A small network was shown many inputs. Here are its activations along a few directions, one row for each input.
Each table varies a few parts of the input and shows all the possible inputs, shuffled.
Descriptions start from the smaller parts, as in this example, which fits no table here: one of 2 separate values, together with either a single point or one of 11 places along a line or (one of 4 places along a line, together with one of 5 places around a ring).
Shared parts are said once, and a part with two or three values counts as separate values.

Other details of the inputs vary at random and push rows far along two fixed directions, the same in every table; ignore that.

Rows:
r1: [-9, -11, 9, -27, -3, 1, 10, 19, -9, 5, -16, 10, -10, -9, 1]
r2: [-12, -16, -15, 12, -8, -10, 16, -7, -1, -10, -23, 5, -11, -35, 12]
r3: [8, -11, 11, -21, -1, 2, 13, 30, -15, 10, -21, 5, -3, -4, -7]
r4: [-17, -13, -16, 6, -2, -3, 13, -7, 2, -15, -17, 16, -12, -39, 11]
r5: [-9, -7, -6, -12, -11, -1, 11, 4, -11, -6, 1, 2, -4, -5, 4]
r6: [25, 6, 17, -26, 6, 11, -15, 28, -9, 23, -7, 4, 7, 25, -15]
r7: [27, 3, 21, -10, 3, 4, -21, 38, -1, -2, -12, -11, 11, 26, -5]
r8: [-9, -11, -2, -6, -11, -1, 8, 2, -10, -5, 3, 4, -3, -5, -1]
r9: [12, -15, 23, -5, 12, 13, 28, 29, 11, 5, -21, 3, 11, 6, 13]
r10: [16, 3, 24, -30, 2, 9, -10, 30, -9, 15, -12, 7, 5, 20, -13]
r11: [-16, 14, -19, 34, -7, -14, -12, -52, 13, -9, 18, -12, -10, -14, 4]
r12: [-10, -21, 1, -15, -7, -6, 12, 28, -4, -16, -33, -1, 1, -15, 16]
r13: [-24, -2, -24, 15, -13, -8, 1, -42, 0, -7, 30, -4, -7, -11, 3]
r14: [12, -8, 7, -17, 3, 7, 0, 31, 0, -2, -30, 14, 4, -13, 3]
r15: [-28, 6, -23, 19, -10, -8, -5, -47, 1, -6, 33, -6, -3, -3, 0]
r16: [7, -8, -13, 7, -5, -3, 4, 5, -4, -13, -11, -1, -1, -7, 9]
r17: [-30, 9, -16, 16, -7, -12, 2, -46, 0, -1, 20, -4, -10, -12, -4]
r18: [-5, 19, -17, 23, -3, -7, -25, -44, 16, -1, 20, -7, -3, 1, 3]
r19: [-4, 17, -14, 29, -1, -13, -22, -39, 11, -6, 23, -15, -4, 2, 4]
r20: [22, 26, 18, 7, 17, 12, -12, -10, 18, 27, 43, -14, 17, 51, -16]
r21: [19, 34, 9, 14, 12, -5, -42, -5, 10, 6, 20, -24, 11, 39, -10]
r22: [21, -2, 17, -23, 5, 13, -5, 41, -11, 5, 0, 1, 12, 16, -15]
r23: [-6, -5, -4, -12, -1, 6, 6, -5, -6, 3, -1, 15, -2, -15, -7]
r24: [-17, -17, -10, 10, -9, -13, 14, -7, -2, -18, -19, 6, -11, -31, 17]
r25: [-5, -8, 13, -34, -1, 3, 6, 25, -9, 9, -23, 10, 1, 1, -2]
r26: [30, 9, 16, -11, 10, 7, -23, 36, 0, 12, -17, -2, 4, 20, -7]
r27: [-17, 3, -27, 20, -7, -1, 6, -39, -6, -13, 32, 4, -5, -15, -4]
r28: [-13, 5, -30, 25, -11, -4, 0, -45, -6, -6, 34, -1, -6, -5, -2]
r29: [15, 9, 24, -15, 6, -1, -13, 38, 0, 4, -26, -12, 7, 16, -4]
r30: [-11, -18, -21, 9, -7, -4, 20, -3, -4, -28, -14, 9, -5, -34, 13]
r31: [-8, -12, -4, -7, -1, 0, 15, 5, -11, -4, -1, 11, -4, -21, -2]
r32: [-19, -10, -1, -12, -5, -7, 12, 3, -10, -1, -7, 4, -4, -12, 4]
r33: [32, 23, 0, 19, 8, 2, -41, -3, 8, 6, 24, -21, 13, 38, -12]
r34: [-29, -16, -15, -8, -15, -7, 25, -6, -13, -14, -6, 8, -7, -22, 11]
r35: [-6, -1, -1, -2, -3, -5, -5, 1, 6, -4, -14, 1, -8, -12, 9]
r36: [-18, 0, -27, 29, -11, -13, -8, -44, 11, -18, 19, -10, -6, -15, 12]
r37: [2, -10, -9, 6, -1, -1, 1, 6, 1, -17, -6, 1, 2, -15, 4]
r38: [30, 1, 14, -10, 8, 1, -13, 41, -5, 6, -20, -5, 6, 15, -1]
r39: [16, 29, 18, 8, 19, 11, -12, -10, 17, 27, 41, -14, 20, 54, -17]
r40: [-3, -10, 1, -13, -5, -4, 8, 25, -6, -16, -28, -3, 2, -5, 13]
r41: [12, -8, 12, -10, 4, 2, 6, 35, -3, -5, -31, 4, 2, -15, -1]
r42: [-23, -15, -5, -2, -13, -7, 23, -10, -10, -6, -11, 10, -14, -29, 2]
r43: [23, 10, 24, -20, 11, 10, -10, 34, -8, 14, -2, -2, 7, 18, -23]
r44: [22, 7, 21, -21, -1, 9, -9, 36, -14, 5, 1, -4, 8, 31, -13]
r45: [-16, 13, -24, 32, -8, -9, -16, -57, 14, -9, 19, 1, -8, -13, 6]
r46: [20, 32, 9, 3, 16, 12, -36, -8, 2, 17, 35, -6, 5, 34, -29]
r47: [-14, -9, 10, -27, 0, 1, 8, 19, -9, 5, -19, 9, -7, -5, -1]
r48: [-6, -6, -4, -7, -1, 2, 5, -2, -9, 8, -2, 10, -9, -8, -4]
r49: [-3, -11, 5, 1, 9, 10, 33, 1, 7, 9, 10, 11, 6, -3, -2]
r50: [11, -19, 10, 1, 12, 12, 33, 20, 10, 6, -18, 5, 8, -2, 16]
r51: [-15, -18, -15, 8, -14, -9, 19, -6, -5, -27, -18, 5, -8, -28, 18]
r52: [-24, 6, -17, 16, -9, -11, 3, -46, 1, -1, 22, -4, -13, -15, -2]
r53: [16, 15, 22, -18, 10, 4, -24, 35, 4, 8, -18, -7, 5, 24, -5]
r54: [-7, -18, 9, -20, -7, -3, 20, 24, -16, -3, -19, 12, -6, -15, 3]
r55: [-8, -11, 12, -22, -3, 3, 10, 19, -11, 3, -17, 13, -10, -7, -3]
r56: [20, 30, 11, 1, 8, 0, -35, -6, 1, 17, 35, -17, 7, 40, -19]
r57: [-17, -19, -15, -1, -9, -7, 23, -7, -14, -3, -5, 12, -10, -27, 7]
r58: [-18, -14, -7, 10, -11, -12, 16, -9, 0, -15, -23, 4, -13, -34, 12]
r59: [31, 31, 6, 20, 16, 2, -41, -3, 10, 4, 27, -16, 11, 30, -16]
r60: [-18, -24, -19, -2, -14, -3, 22, -5, -13, -7, -2, 11, -7, -25, 8]
r61: [23, 26, 20, 12, 18, 13, -11, -10, 16, 25, 43, -11, 18, 51, -19]
r62: [0, -19, -1, -15, -10, -5, 16, 27, -6, -19, -32, 1, -3, -15, 17]
r63: [4, 13, -7, 40, 17, 9, 4, -44, 26, 2, 36, -6, 8, 10, 1]
r64: [-7, -20, 13, -7, 10, 7, 37, 21, 10, 2, -26, 3, 10, -6, 22]
r65: [22, 34, 11, 14, 10, 4, -44, -7, 12, 8, 19, -14, 3, 34, -14]
r66: [-6, -12, 6, -29, -6, 2, 9, 15, -8, 7, -18, 12, -4, -9, 2]
r67: [-23, 16, -25, 27, -5, -10, -18, -56, 15, -6, 17, -4, -5, -10, 7]
r68: [4, -5, -10, 2, -3, -1, -4, -2, 3, 1, -16, 8, -2, -12, 7]
r69: [0, 11, -11, 29, 9, 5, 10, -42, 15, 18, 45, -2, 6, 18, -6]
r70: [27, 2, 30, -7, 19, 15, 7, 31, 16, 15, -7, -10, 18, 32, 5]
Description of these inputs: one of 2 separate values, together with one of 5 places along a line, together with either a single point or one of 6 places along a line.
The inputs of r48 and r47 match in every part but the place on the line of 5. If r3 is changed in the same way as r48 into r47, which row does it become? -> r17
The inputs of r27 and r5 match in every part but the place on the line of 5. If r59 is changed in the same way as r27 into r5, which row does it become? -> r19
A walk changes only the place on the line of 6. It starts at r30 and steps to r37. List the rest of the walk in order. -> r59, r41, r4, r14
List by row number the other rows that have the place on the line of 5 and the choice among 2 separate values in common with r38. -> r2, r16, r26, r33, r50, r68
Which other rows does r54 become when the choice among 2 separate values takes its other values? List them by row number. -> r24
Which other rows does r29 become when the choice among 2 separate values takes its other values? List them by row number. -> r17
Which other rows does r56 become when the place on the line of 6 takes its other values? List them by row number. -> r1, r5, r13, r52, r66
Which other rows does r10 become when the place on the line of 5 takes its other values? List them by row number. -> r6, r23, r25, r66

Rows:
r71: [0, 19, 2, 34, 13, 1, 4, -37, 22, 8, 36, -11, 2, 8, -3]
r72: [1, -8, 20, -8, 10, 4, 24, 31, 5, 5, -22, 2, 4, 6, 7]
r73: [-39, -11, -8, -20, -12, -3, 24, -29, -12, 17, 7, 17, -17, -22, -10]
r74: [21, -20, 12, -6, 7, 13, 27, 34, 0, 4, -7, 9, 10, -4, 0]
r75: [-5, 23, -5, 21, 0, -7, -15, -38, 16, -3, 25, -15, -2, 14, -1]
r76: [11, -11, 0, -20, -5, -5, -10, 37, -12, -9, -21, 5, 1, -9, -2]
r77: [-3, 21, -13, 18, 2, -12, -36, -30, 3, -7, 24, -12, -1, 5, -6]
r78: [-15, -18, -4, 17, 5, 1, 34, -22, 16, 3, -2, 8, -4, -29, 11]
r79: [-18, -13, -14, 16, 6, 3, 29, -22, 12, 1, -8, 15, -6, -20, 17]
r80: [10, 25, 18, -30, 9, 13, -19, 2, -7, 39, 25, 8, 0, 37, -30]
r81: [10, -11, 0, -18, -8, 4, -2, 39, -18, -15, -18, -2, -1, -4, -1]
r82: [-8, 23, -8, 24, 2, -7, -10, -37, 16, 4, 26, -17, 5, 13, 1]
r83: [5, 13, -22, 24, -2, -1, -8, -30, 1, -5, 37, -17, 10, 16, -5]
r84: [-14, -20, -16, 13, -8, -1, 25, -14, 3, -15, 5, 10, 0, -21, 11]
r85: [23, 33, 21, 0, 6, -4, -40, 15, 0, 6, -3, -15, 0, 24, -19]
r86: [-14, -10, 18, -45, -4, 7, 16, 23, -25, 18, -2, 17, -2, 3, -17]
r87: [32, 12, 11, 9, 14, 13, -13, 17, 6, 11, 20, -7, 19, 40, -14]
r88: [5, -12, 14, -16, -4, -3, -1, 27, -2, 7, -32, -1, -3, 1, 10]
r89: [-23, -16, -11, 17, 3, -2, 29, -21, 13, 0, -8, 7, -5, -21, 14]
r90: [6, -11, 14, -21, 0, 2, 8, 28, -4, -7, -22, 2, 5, 3, 8]
r91: [-17, -4, 22, -44, -4, 2, 18, 23, -19, 21, -5, 13, -8, 3, -17]
r92: [9, 22, -16, 26, -7, -7, -35, -28, -2, -9, 23, -6, -3, 2, -17]
r93: [-24, -16, -7, 11, -3, -2, 25, -22, 14, -5, -7, 6, -5, -24, 14]
r94: [-18, -9, -18, 6, -3, -2, 20, -23, 9, 0, -10, 10, -2, -23, 19]
r95: [12, -17, 7, -12, 1, 8, 21, 37, -10, -8, -9, 0, 7, 5, 2]
r96: [-24, -9, -10, 9, -14, -17, 11, -18, 1, -10, -11, -1, -14, -22, 19]
r97: [16, -12, 19, -9, 15, 14, 26, 26, 10, 15, -19, 13, 5, -5, 6]
r98: [13, -18, 4, -7, 6, 9, 26, 37, -11, -3, -10, 2, 8, 6, 2]
r99: [4, -10, 11, -18, 2, 3, 14, 30, -4, 0, -21, 0, 13, 3, 9]
r100: [0, -1, 12, -21, 1, -10, -8, 34, -5, -4, -29, -2, -5, -8, 3]
r101: [27, 18, 8, -4, 1, 8, -40, 20, -2, -1, 11, -11, 10, 29, -16]
r102: [0, 25, -16, 16, 7, -7, -37, -33, 11, 4, 17, -5, -5, 2, -3]
r103: [-23, -16, -9, 11, -3, -3, 27, -19, 5, -15, 0, 7, -1, -21, 15]
r104: [-22, -16, -11, 17, 2, -2, 31, -19, 4, -9, -1, 9, -1, -18, 15]
r105: [4, -10, 13, -18, 4, 3, 11, 26, 5, 9, -28, -1, 9, 1, 7]
r106: [-11, -17, -24, 11, -18, -11, 11, -12, -14, -17, 1, -1, -10, -18, 14]
r107: [-20, -14, -14, 9, -14, -12, 8, -18, -5, -13, -7, 3, -9, -20, 19]
r108: [-16, -10, -15, 4, -5, -2, 15, -26, 9, -8, -12, 12, -9, -23, 18]
r109: [-11, -18, -21, 6, -14, -5, 15, -17, -1, -19, 0, 8, -4, -21, 11]
r110: [8, -2, 13, -15, -2, -4, -8, 31, -14, -9, -32, 4, -2, -10, -4]
r111: [-6, 21, -10, 20, -1, -3, -32, -31, 5, -9, 24, -12, 0, 8, -5]
r112: [4, 29, -12, 23, 3, -4, -35, -37, 8, 2, 11, -2, -8, -1, -10]
r113: [1, -7, 13, -19, -1, 4, -8, 30, -1, 0, -33, 0, -3, -7, 3]
r114: [0, -7, 23, -14, 5, 3, 19, 31, 7, 0, -20, 0, 4, 3, 7]
r115: [0, 18, -6, 25, 9, 4, -10, -39, 23, 7, 27, -2, 2, 12, 2]
r116: [28, 21, 14, -3, 7, 5, -34, 9, 8, 19, 0, -8, 6, 35, -2]
r117: [-13, -12, -27, 5, -12, -14, 1, -8, -16, -23, 0, 0, -12, -28, 5]
r118: [-12, -18, -21, 10, -18, -10, 7, -13, -6, -14, -3, 6, -8, -21, 15]
r119: [21, 22, 14, -7, 12, -3, -44, 15, 5, 12, 0, -15, 4, 25, -13]
r120: [-2, -1, 16, -19, -3, -1, -5, 33, -3, -7, -29, -3, -5, -5, 4]
r121: [13, 17, 14, -26, -1, 13, -20, 9, -19, 27, 37, 5, 6, 39, -35]
r122: [-12, 15, -13, 0, -7, 5, -10, -34, -23, 14, 59, 1, -4, 17, -27]
r123: [24, 19, 19, -5, 10, 6, -26, 7, 13, 13, 3, -15, 9, 36, -9]
r124: [23, 26, 13, -6, 10, 11, -41, 12, 8, 11, -1, -7, 5, 27, -10]
r125: [-11, -17, -24, 7, -14, -6, 19, -15, -10, -22, 3, 1, -6, -19, 10]
r126: [12, -16, 22, -8, 13, 11, 28, 29, 1, 5, -12, 6, 10, -3, 4]
r127: [-18, -4, -12, 10, -8, -12, -3, -21, -1, -9, -20, 5, -16, -35, 2]
r128: [5, 14, -19, 24, -3, -1, -13, -32, 9, -1, 35, -10, 13, 15, -4]
r129: [15, -6, 2, -13, -8, -3, -4, 37, -23, -14, -24, 1, -4, -9, -9]
r130: [39, 11, 14, 10, 18, 16, -4, 17, 0, 11, 30, -14, 15, 34, -16]
Describe the family of inputs behind these rows. -> one of 6 places along a line, together with either a single point or one of 9 places along a line
The inputs of r92 and r129 match in every part but the place on the line of 6. If r84 is changed in the same way as r92 into r129, which row does it become? -> r95
The inputs of r78 and r126 match in every part but the place on the line of 6. If r93 is changed in the same way as r78 into r126, which row does it become? -> r103
Which other rows does r114 become when the place on the line of 9 takes its other values? List them by row number. -> r71, r72, r75, r82, r85, r96, r100, r120
Which other rows does r72 become when the place on the line of 6 takes its other values? List them by row number. -> r79, r87, r89, r98, r104
List by row number the other rows that have the place on the line of 6 in common with r97. -> r79, r80, r94, r102, r108, r112, r115, r116, r124
